A small network was shown many inputs. Here are its activations along a few directions, one row for each input.
Each table varies a few parts of the input and shows all the possible inputs, shuffled.
Descriptions start from the smaller parts, as in this example, which fits no table here: one of 6 places along a line, together with either a single point or one of 11 places around a ring or (one of 3 separate values, together with one of 5 places around a ring).
Shared parts are said once, and a part with two or three values counts as separate values.
In the rows, zero is written as 128.

Other details of the inputs shift rows strongly along three fixed directions, in all tables alike. That doesn't count.

Rows:
R1: [156 125 145 156  95 121 101  75 142 127 138 150  92]
R2: [116 118 115  92 117 107 148 115  88 140 131 138  97]
R3: [171 140 135 136 102 152  88 106 119 122 139 138 141]
R4: [124 148 131 144  99  80 142 104  89 156 138 135  72]
R5: [132 123 135 163 154 172 112 130 177 144 126 137 189]
R6: [ 73 136 124 142 167 150 139 152 155 114 143  74 163]
R7: [ 76 120 111 142 172 144 134 181 135 153 106 126 175]
R8: [181 112 151 137 119 147 100 104 120 104 117 152 111]
R9: [104 141 136 149  89  76 147 126 103 137 148 127  84]
R10: [184 112 132 152  98 148  97 130 122 107 152 149  98]
R11: [132 127 136 127  66  76 118  97 101 138 124 154  90]
R12: [150  98 139 151 121 165  94 136 102 141  90 152 138]
R13: [113 110 140 133 174 204  83 154 141 130 130 139 178]
R14: [108 127 138 111  86 110 124 124  81 122 142 144 128]
R15: [114 143 114 139 106  69 154 109 121 143 107 100 111]
R16: [142 102 148 123 177 176 104 137 154 123 115 149 160]
R17: [189 101 151 141 138 171  78 129 156 101 103 156 157]
R18: [155 128 133 155 144 167  89  91 175 102 132  97 136]
R19: [109 144 135 145  79  54 157  91 123 135 154 127  95]
R20: [100 120 125 125 128 143 123 180  68 124 111 111 142]
R21: [108 149 125 129 151 121 130  83 167 126 151  89 117]
R22: [135 121 108 113 102 106 148 108  87 121 119 124  92]
R23: [ 75 129 113  89 131 147 140 172  57 146 101 136 189]
R24: [112 125 106 109 133 117 155 140  81 143 131 125 110]
R25: [115 148 116 134 182 127 172 134 164 123 119  85 184]
R26: [108 149 130 124 138 119 149 112 160 133 148 122 101]
R27: [111 147 123 163 114  84 157 131 118 137 133  98 100]
R28: [192 107 167 118  88 156  65 143 147 139 136 169 112]
R29: [ 78 137 115 140 180 150 172 184 168 128 104  69 163]
R30: [198 122 161 140  63 140  87 108 131 113 139 185  93]
R31: [181 108 124 150 161 176 100  99 190 121 137 124 134]
R32: [167 109 144 143 152 197  63 119 145 126 117 135 148]
R33: [193 105 123 145 126 166  86 108 179 105 128 136 143]
R34: [128 170 117 115 100  88 171 108 125 136 130 114 102]
R35: [136 114 133 134 186 186  96 169 160 116 125 160 180]
R36: [ 68 158  96 131 182 128 143 141 162 128 140  79 161]
R37: [106 145 127 115 147  89 169 128  90 134 127 118 104]
R38: [100 115 143 112 126 122 145 177  71 117 122 148 128]
R39: [109 147 107 119 128 117 120 153  81 133 124 122 123]
R40: [158 149 138 155 126  81 148  77 183  98 162 103 111]
R41: [109 143 121 139 162 145 122 120 143 132 138  92 136]
R42: [158  89 130 114 107 167  97 123  98 117 121 172 124]
R43: [156  87 153 112 118 184  43 173  97 143 116 150 170]
R44: [132 113 126 107  79 100 141 118  90 119 151 157 109]
R45: [122 129 140 167 157 146 113 110 183 143 147 127 137]
R46: [124 151 127 165 103  64 162  88 147 135 148  97 104]
R47: [132 154 128 133  79  75 136  87 110 115 155 106  99]
R48: [156 119 140 135 161 181 111 125 177 133 109 129 134]
R49: [175 103 160 144 117 163  88 164  95 107 122 169 127]
R50: [ 87 141 116 123 177 144 167 155 153 144 109  96 139]
R51: [ 72 128 110  93 147 143 144 204  89 146  94 154 149]
R52: [172 128 144 155 180 152 113  88 207 112 137 108 132]
R53: [ 87  85 108  82 135 152 137 187  75 136  79 145 180]
R54: [205 144 122 162 118 143 110  67 200 109 174 124 123]
R55: [ 75 128 115 101 170 167 167 182 136 146  90 119 202]
R56: [131 141  98 140 169  93 162  92 245 128 176  35 136]
R57: [182  82 168 109 126 162  61 178  99 136 113 180 156]
R58: [183 118 151 152 119 138  77 111 202 140 158 122 130]
R59: [135 152 133 106 103  88 154 101 100 123 149 154 117]
R60: [136 129 148 111  81  73 142 106  90 112 153 164  96]
R61: [119 125 129 112 144 113 138 120 151 109 117 123 147]
R62: [187 139 145 153 112 148 104  69 195 105 141 122  89]
R63: [ 95 123 120 129 144 107 156 138  93 167  92 112 123]
R64: [122 144 130 113  84  98 124  76  97 113 147 124  80]
R65: [117 121  99  98 109 116 128 159  67 134 134 169 109]
R66: [127 123 122 124  92 104 142 130  96 115 158 139  86]
R67: [ 99 154 102 135 173 133 155 162 168 133 113  97 141]
R68: [153 128 152 146 114 144 114 103 194 107 152 143 129]
R69: [109 138 138 107 131  95 148 121  94 129 147 146  97]
R70: [106 122 114 103 155 130 140 204  54 133  89 153 152]
R71: [ 97 155 117 101 106  79 169 100 157 120 124 105 100]
R72: [108 132 118 133 124 118 152 160  77 162  96 128 162]
R73: [114 137 101 121 147 129 162 119 155 128 144 110 163]
R74: [153 136 117 123  73  74 149  95 103 116 158 132  84]
R75: [136 134  93 119 117 104 138 146  86 130 136 138  98]
R76: [104 143 126 150 148  90 155  82 177 146 139  91 105]
R77: [ 58 114 114 107 188 167 170 169 154 134  77  89 188]
R78: [106 110 131  83  84 130 101 151  40 130  99 164 137]
R79: [180 102 162 117  93 149  82 106  94 106 128 194 100]
R80: [107 132 112 102 105 103 128 136  75 125  96 108 131]
R81: [ 99 118 114  94 124 121 146 146  68 146 135 152 112]
R82: [101 156 107 130 155 104 174 111 208 119 109  58 138]
R83: [103 149 104 149 137  95 150 145 113 153 120 113 119]
R84: [141 100 161 126 110 190  90 187 106 122 118 182 133]
R85: [100 149 122 116 157 111 169 100 182 134 132  92 109]
Description of these inputs: one of 5 separate values, together with either a single point or (one of 2 separate values, together with one of 8 places around a ring).
- Changing only the choice among 5 separate values turns R8 into R62. The same change can be made to R37. Which row results? => R50
- Changing only the choice among 5 separate values turns R66 into R38. The same change can be made to R56. Which row results? => R57
- Changing only the choice among 5 separate values turns R26 into R81. The same change can be made to R30. Which row results? => R74
- Which other rows does R32 become when the choice among 2 separate values takes its other values? List them by row number. => R21
- Which other rows does R49 become when the choice among 5 separate values takes its other values? List them by row number. => R10, R20, R27, R29
- Which other rows does R70 become when the choice among 5 separate values takes its other values? List them by row number. => R39, R67, R75, R83
- Which other rows does R45 become when the choice among 2 separate values takes its other values? List them by row number. => R4
